Each row below holds a small network's activations on one input, seen along a few directions.
Each table varies a few parts of the input and shows all the possible inputs, shuffled.
Descriptions start from the smaller parts, as in this example, which fits no table here: values(2) and (point or ring(11) or (line(4) and ring(5))).
Shared parts are said once, and a part with two or three values counts as separate values.
In the rows, zero is written as 128.

Other details of the inputs vary at random and push rows far along two fixed directions, the same in every table; ignore that.

Rows:
R1: [169 128 120 110 117 136 153 112 141 100 144  36 120 175  68 154]
R2: [183 158 109  65 122 179 139 110 191  81 110  39 135 125  80 170]
R3: [ 67 154 113  59 130 202 166 148 187  96 132  79 135 128  98 190]
R4: [189 107 141 114 139  92 123  91 118 129 146  70 115 153 119 120]
R5: [ 92 132 136 172 118 123 130 144 126 126 125 128 132 139 118 106]
R6: [194 135 115 145 114  97 117 122 105 107 114 120 130 158 117 109]
R7: [ 62 129 111  86 128 193 156 141 161 141 122 166 135  78 157 191]
R8: [ 72 131 134  70 154 148 128 137 152 131 140 146 136  97 167 150]
R9: [127 107 126 168 141 106 111 134  92 163 123 174 110 113 128  95]
R10: [101 160 113 119 125 132 115 164 119 113 116 201 130 126 166 127]
R11: [163  98 163 157 128  83 116  93 122 143 140 113 136 122 140  92]
R12: [127 148 126 149 117 132 106 143 131 111 105 159 142 112 149 115]
R13: [181 132 137 179  97  98 109 110 123 115 104 128 144 132 123  96]
R14: [ 41 136 134 152 110 140 141 156 132 126 120 184 144 125 154 135]
R15: [ 65 149 119 100 128 157 149 162 133 116 138 143 129 147 126 155]
R16: [187 117 146 105 140 128 142  81 166 124 147  24 127 120 103 124]
R17: [ 85 121 124 145 137 141 122 146 109 164 122 183 128  88 153 132]
R18: [171 104 127 168 139  94 114 118  84 165 133 146 102 143 109  96]
R19: [163 112 156 147 145  70 103 109  94 149 147 133 115 147 139  81]
R20: [122 103 110 149 132 107 120 141  75 161 130 187 116 133 146 119]
Description of these inputs: values(4) and line(5).
The inputs of R13 and R2 match in every part but the line(5) part. If R14 is changed in the same way as R13 into R2, which row does it become?
Answer: R3
Change only the values(4) part in R1. List by row number the other rows that result.
Answer: R4, R6, R20
Change only the line(5) part in R4. List by row number the other rows that result.
Answer: R8, R11, R16, R19

Rows:
R21: [ 90 129 130 151 116 131 138 140 124 134 130 150 130 135 121 125]
R22: [108 142 120  98 129 165 136 136 155 122 118 130 136 103 136 157]
R23: [ 86 141 119  90 127 158 146 145 146 114 130 137 135 133 139 167]
R24: [132 142 121  81 135 163 136 125 164 115 121 104 133 110 124 161]
R25: [ 98 132 136 145 126 110 123 144 108 135 132 170 126 143 137 107]
R26: [ 83 145 119 100 132 158 139 152 144 112 127 137 132 130 130 154]
R27: [161 113 146 122 134 129 139  95 155 129 144  42 125 128  98 127]
R28: [108 127 123 148 118 125 119 139 118 131 116 171 135 111 148 124]
R29: [ 93 137 123 154 122 124 116 154 108 130 116 178 133 126 152 114]
R30: [173 113 141 184 119  68  97 115  82 141 122 161 125 139 140  76]
R31: [ 87 120 114  75 150 155 143 137 129 148 140 152 116 112 153 176]
R32: [152 110 144 206 116  75 101 124  85 151 119 172 127 126 136  69]
R33: [212 131 123 108 125 138 131  91 159 105 124  32 124 137  73 137]
R34: [103 122 127 188 115  94 108 151  87 140 116 203 132 126 160  91]
R35: [200 111 148 161 127  85 112  95 111 141 132 117 124 137 121  88]
R36: [107 129 122 159 117 120 123 144 112 130 117 163 135 129 141 116]
R37: [ 79 155 102  61 135 187 144 153 170 103 120 132 138 107 147 188]
R38: [103 136 121 118 124 131 131 144 119 120 130 157 132 134 149 139]
R39: [131 137 119 111 127 134 132 133 131 111 130 117 129 138 122 135]
R40: [119 115 148 129 144 112 123 118 131 137 144 111 128 120 138 113]
R41: [174 131 134 132 116 139 148 103 153 117 135  41 121 156  61 129]
R42: [206 119 143 136 132 104 119  92 131 129 132  85 123 133 103 101]
R43: [179 124 123 141 111 129 143 106 139 113 129  58 126 149  78 127]
R44: [122 123 139  79 145 145 142 110 162 123 144  76 130 116 131 154]
R45: [109 127 131 134 127 139 128 132 135 139 124 160 136 104 146 131]
R46: [125 125 129 149 115 129 137 129 129 123 127 116 129 142 106 126]
R47: [173 133 124 131 117 136 139 113 141 109 128  58 125 148  81 129]
R48: [ 30 128 128  81 139 175 151 148 163 133 138 152 144  86 173 179]
R49: [140 129 128 155 120 117 114 129 116 128 117 142 129 123 128 109]
R50: [112 142 121 105 122 166 148 135 158 109 127  92 130 136 103 158]
R51: [153  97 134 181 136  86 114 120  78 167 138 140 104 138 114  86]
R52: [140 132 133 119 139 133 122 122 139 130 128 132 129 113 132 124]
R53: [ 96 107 155 158 138  81 110 129  94 155 144 182 130 120 181  95]
R54: [105 132 132 141 127 113 120 146 109 125 127 163 128 143 138 112]
R55: [ 93 126 139 161 121  99 120 145  95 143 133 189 127 145 149 102]
R56: [105 142 114  90 127 156 138 138 145 114 123 133 137 126 146 164]
R57: [102 137 119 113 126 132 125 144 124 122 121 170 134 122 166 143]
R58: [132 139 125  91 134 172 142 121 169 122 126 101 133 105 120 159]
R59: [102 140 118 116 130 133 122 147 123 120 119 161 134 127 152 133]
R60: [115 113 122 107 150 125 129 131 109 152 140 148 110 122 139 138]
R61: [107 135 127 106 130 136 125 137 132 131 122 169 136 108 165 145]
R62: [196 125 128 138 122 105 119 105 125 116 124  83 124 148 102 109]
R63: [129 132 124 157 119 117 116 139 114 126 117 148 129 129 135 110]
R64: [179 124 132 171 123  91 109 117 104 125 123 108 124 152 104  86]
R65: [111 145 112  91 131 162 143 139 151 105 128 106 130 129 118 159]
R66: [197 119 137 159 123  86 104 104 107 127 121 110 123 141 110  88]
R67: [127 120 114  80 152 157 145 122 141 140 141  94 111 121 110 165]
R68: [ 99 135 133 144 127 122 128 143 118 131 133 152 126 142 124 114]
R69: [189 102 121 119 133 137 149  91 139 144 141  39 109 138  69 145]
R70: [129 132 132 126 131 117 113 130 120 132 119 161 132 115 152 117]
The inputs of R36 and R64 match in every part but one. If R48 is changed in the same way as R36 into R64, which row does it become?
Answer: R40
The inputs of R61 and R22 match in every part but one. If R23 is changed in the same way as R61 into R22, which row does it become?
Answer: R50
What do these inputs look like to the network?
Answer: line(5) and (values(2) or line(8))
Change only the line(5) part in R55. List by row number the other rows that result.
Answer: R21, R25, R41, R68
Which other rows agree with R44 in the line(5) part? List them by row number.
Answer: R25, R39, R42, R54, R59, R60, R62, R66, R70

Rows:
R71: [147 148  90 136 105 187 160 135 172 104 112  50 138 133  72 152]
R72: [178 126 130 183  97 110 123 117 122 122  99  92 125 154  46 100]
R73: [ 97 155 129 125 141 173 130 158 138 155 118 202 123 105 146 127]
R74: [ 47 161 146  78 171 167 121 158 151 139 144 177 133 101 185 132]
R75: [111 127 103  99 114 183 181 128 160 119 152  30 121 151 101 196]
R76: [167 100 151 112 147 127 123  83 176 126 134  34 135  86 119 129]
R77: [ 73 106  94  88 162 137 124 158  84 151 138 184 107 122 164 162]
R78: [163 123 139  76 154 162 171  97 155 157 160  60 108 149  99 162]
R79: [198  59 158 185 118  63 129  62  89 182 152  76 107 119 111  89]
R80: [ 51 121 117  73 122 168 167 142 152 123 138 118 123 147 117 202]
R81: [167 146  78  67 145 192 131 131 154 111 106  79 109 104  79 187]
R82: [120 137  94 111 132 101  97 163  82 119 107 215 127 122 196 128]
R83: [ 92 113 127 164 124 142 112 131 130 156 108 197 133  64 159 126]
R84: [ 86 124 124  92 120 142 125 130 154 127 111 187 167  67 213 177]
R85: [204 134 118 189  95  96 127 110 114  93 125  74 149 170 118 100]
R86: [103 171 127  60 135 173 142 144 160 121 125 183 149 114 194 168]
R87: [ 40 142 141 117 133 125 113 155 130 112 122 154 145 128 141 125]
R88: [167 132 104  65 165 134 117 118 151 102 133  36 107 122 100 140]
R89: [122 137 148 158 104  77 105 140  94 119 123 232 140 145 172  89]
R90: [196  87 163 189 125  51 133  83  82 158 161 104 101 184  73  68]
R91: [133 141 124 115 130 166 150 137 170  80 138  19 143 136  97 138]
R92: [217 120 155 216 106  77 108 104  95 139 120 131 113 156  53  49]
R93: [131 124 145 215  89  35  87 139  62 121 105 221 141 169 159  61]
R94: [ 62 139 166 160 140  82  95 149  97 134 142 217 128 126 159  66]
The inputs of R93 and R80 match in every part but one. If R89 is changed in the same way as R93 into R80, which row does it become?
Answer: R90
What do these inputs look like to the network?
Answer: values(4) and (point or line(5))
Which other rows agree with R91 in the values(4) part? List them by row number.
Answer: R74, R76, R87, R88, R94
